A small network was shown many inputs. Here are its activations along a few directions, one row for each input.
In each table, some parts of the input vary, and every possible input appears once, in random order.
A made-up example of a description, with smaller parts first: values(2) and (point or line(9) or (ring(5) and line(6))).
Shared parts are said once, and a part with two or three values counts as separate values.
(in the rows, 100 means zero)

Other details of the inputs shift rows strongly along two fixed directions, in all tables alike. That doesn't count.

Rows:
R1: [67 107 103 100 112 109 88 83 95 112 65 96 107 102 84 50 77]
R2: [84 102 104 101 104 116 94 83 114 106 96 96 99 92 101 93 109]
R3: [141 101 96 95 79 71 128 138 101 97 151 115 99 113 95 142 102]
R4: [75 101 108 94 111 127 74 85 112 95 68 84 94 84 100 80 93]
R5: [92 91 108 101 100 105 79 80 98 95 73 89 97 95 97 93 86]
R6: [105 99 85 116 112 96 121 94 36 124 100 90 102 54 119 82 103]
R7: [64 105 101 111 99 114 85 91 118 91 70 96 105 77 95 72 84]
R8: [110 93 67 99 132 106 122 110 31 111 91 99 91 74 112 87 68]
R9: [136 103 108 110 65 80 124 107 95 107 144 97 100 106 97 145 138]
R10: [136 93 92 96 91 84 121 121 93 98 147 116 93 104 115 150 135]
R11: [78 98 94 98 112 115 93 100 129 85 70 98 99 97 97 72 69]
R12: [71 107 94 97 131 121 98 86 93 110 69 106 89 103 103 46 89]
R13: [113 91 88 107 110 107 112 85 34 116 103 90 95 69 122 103 113]
R14: [145 110 97 101 81 77 130 127 97 105 156 120 93 116 99 134 125]
R15: [72 109 98 100 123 107 101 100 107 113 72 112 100 102 92 52 77]
R16: [87 108 96 100 109 110 99 99 118 104 97 113 92 102 108 86 109]
R17: [98 98 104 92 108 105 79 90 91 102 81 85 97 119 97 93 94]
R18: [96 103 131 95 71 91 86 86 146 94 104 91 103 132 95 116 122]
R19: [89 100 133 83 84 97 80 89 141 90 102 98 106 151 85 117 113]
R20: [95 111 129 93 94 94 85 95 124 98 107 100 108 137 91 107 116]
R21: [93 99 115 93 73 106 83 102 158 76 102 95 116 110 88 119 99]
R22: [103 103 114 95 83 100 78 97 146 72 95 92 105 105 95 120 103]
R23: [100 96 66 115 125 103 125 116 53 112 102 108 100 55 119 83 83]
R24: [81 105 98 108 106 113 108 104 121 103 98 109 93 98 100 80 106]
R25: [130 105 99 109 70 89 122 114 109 104 156 109 105 95 105 148 141]
R26: [145 96 92 88 83 72 124 131 97 93 139 113 102 114 97 148 94]
R27: [94 106 112 86 94 98 82 105 139 88 89 105 93 141 87 116 95]
R28: [109 99 78 117 123 94 122 94 26 125 109 98 94 78 116 77 103]
R29: [106 99 68 107 134 112 127 103 21 121 102 108 89 72 120 89 95]
R30: [88 106 106 105 89 104 99 98 131 100 94 98 112 89 93 91 105]
R31: [111 97 79 112 112 91 108 108 39 112 107 97 103 79 103 90 87]
R32: [81 105 101 109 116 105 106 109 118 103 87 108 104 91 101 78 93]
R33: [86 101 110 98 101 122 88 88 115 99 94 95 102 96 104 100 109]
R34: [82 98 102 110 92 102 88 85 103 98 81 95 104 90 91 82 90]
R35: [79 97 99 93 117 116 96 97 121 85 71 93 100 96 94 81 78]
R36: [146 95 88 95 89 77 122 125 86 98 134 113 91 95 116 154 125]
R37: [77 91 119 96 96 114 69 76 119 96 65 83 93 112 95 85 96]
R38: [107 93 117 83 80 82 73 100 140 84 100 93 105 142 83 120 90]
R39: [125 91 85 109 104 91 105 96 50 100 105 96 104 69 109 106 92]
R40: [105 88 116 83 83 80 78 101 136 77 103 99 112 143 79 115 94]
Each input here is: ring(5) and ring(8).
Q: The inputs of R40 and R19 match in every part but the ring(8) part. If R11 is changed in the same way as R40 into R19, which row does it become?
A: R10
Q: Which other rows does R15 become when the ring(5) part takes its other values? List them by row number.
A: R1, R6, R30, R32
Q: A walk changes only the ring(8) part. It starts at R9 and steps to R6. List the rest of the walk in order.
A: R34, R39, R5, R37, R13, R18

Rows:
R41: [85 102 118 91 85 99 64 90 149 89 79 85 124 107 83 91 82]
R42: [118 93 112 101 79 89 98 98 134 77 112 95 91 117 98 141 114]
R43: [122 114 104 91 89 88 112 132 144 91 128 117 92 124 94 136 108]
R44: [71 107 129 95 82 106 84 82 151 104 93 106 105 127 77 94 106]
R45: [75 98 86 101 128 114 97 88 75 106 79 97 98 96 101 45 80]
R46: [137 104 96 119 89 83 130 118 58 104 133 101 86 87 106 128 103]
R47: [156 102 91 91 75 64 134 135 83 93 161 114 103 122 95 159 112]
R48: [91 110 107 94 102 92 84 90 97 97 80 93 105 112 93 101 85]
R49: [99 96 104 115 108 100 105 96 93 98 85 95 93 98 94 96 88]
R50: [73 113 118 100 102 102 95 110 158 95 88 118 105 128 84 73 87]
R51: [62 88 77 98 139 130 93 78 73 103 54 88 96 85 108 33 69]
R52: [88 96 104 91 103 101 78 83 94 100 75 83 101 98 109 90 96]
R53: [88 100 111 92 93 95 102 118 156 96 103 111 98 118 98 110 113]
R54: [76 122 122 91 99 101 96 109 162 92 82 116 94 128 77 82 89]
R55: [69 90 115 76 86 107 77 95 166 82 77 101 99 141 77 101 80]
R56: [124 98 95 100 98 106 110 99 69 113 130 94 97 84 120 139 124]
R57: [99 89 98 115 97 99 102 98 85 100 91 93 92 86 104 93 111]
R58: [101 93 80 111 131 99 95 86 17 124 78 91 98 61 112 60 87]
R59: [91 106 110 96 89 86 106 115 145 97 115 114 96 118 98 108 114]
R60: [107 94 85 110 120 94 92 90 40 117 91 90 104 74 122 84 98]
R61: [130 105 81 93 100 95 122 126 95 98 126 118 88 86 109 127 112]
R62: [147 113 96 101 79 78 131 108 77 115 154 104 98 100 104 153 126]
R63: [122 100 110 89 92 84 84 97 103 86 108 99 103 109 104 137 107]
R64: [110 107 105 101 97 83 89 98 84 101 101 96 107 107 97 98 100]
R65: [104 102 101 96 106 98 86 94 80 100 84 95 101 99 103 112 86]
R66: [90 101 131 97 52 100 83 104 180 69 101 100 113 116 69 115 106]
R67: [109 100 72 113 100 114 120 94 50 127 107 92 112 48 120 93 99]
R68: [84 98 109 86 86 103 90 96 155 82 91 94 125 118 86 90 74]
R69: [67 105 118 99 96 120 79 76 130 101 84 93 102 118 94 73 121]
R70: [123 102 81 111 98 97 122 93 45 124 130 105 103 77 112 101 130]
R71: [127 94 103 111 88 83 116 114 79 100 122 99 96 93 105 116 121]
R72: [115 103 107 95 94 95 101 128 143 88 121 118 101 117 98 130 117]
R73: [120 107 100 99 89 78 119 127 113 104 142 125 101 112 108 125 119]
R74: [83 107 86 105 134 128 110 78 46 127 73 94 88 65 109 66 87]
R75: [77 109 90 106 103 109 101 107 132 94 101 115 114 72 98 80 84]
R76: [70 104 125 111 90 97 87 90 143 85 77 97 93 120 79 83 92]
R77: [87 100 98 95 112 103 98 100 101 98 92 101 102 121 87 74 83]
R78: [150 94 85 102 85 89 132 115 52 119 161 100 106 83 126 160 144]
R79: [66 88 90 116 129 125 96 78 61 101 49 82 84 58 113 51 87]
R80: [78 90 119 104 102 118 80 89 135 76 67 92 92 108 89 89 100]
R81: [92 86 106 84 95 104 86 100 135 88 95 101 102 126 93 103 91]
R82: [114 86 78 101 114 93 115 103 52 110 117 95 102 95 115 89 102]
R83: [123 89 82 94 110 102 113 114 71 103 110 109 98 110 96 113 86]
R84: [119 100 83 105 108 113 117 96 51 118 121 97 95 70 121 121 113]
R85: [62 94 84 106 149 135 71 64 39 109 36 76 96 59 116 37 67]
Q: The inputs of R58 and R73 match in every part but one. If R63 is changed in the same way as R58 into R73, which row does it become?
A: R61
Q: The inputs of R44 and R76 match in every part but one. If R78 is changed in the same way as R44 into R76, which row does it become?
A: R79
Q: Describe the family of inputs behind these rows.
A: values(5) and (point or ring(8))
Q: Which other rows does R77 become when the ring(8) part takes its other values? List them by row number.
A: R45, R47, R51, R55, R81, R82, R83
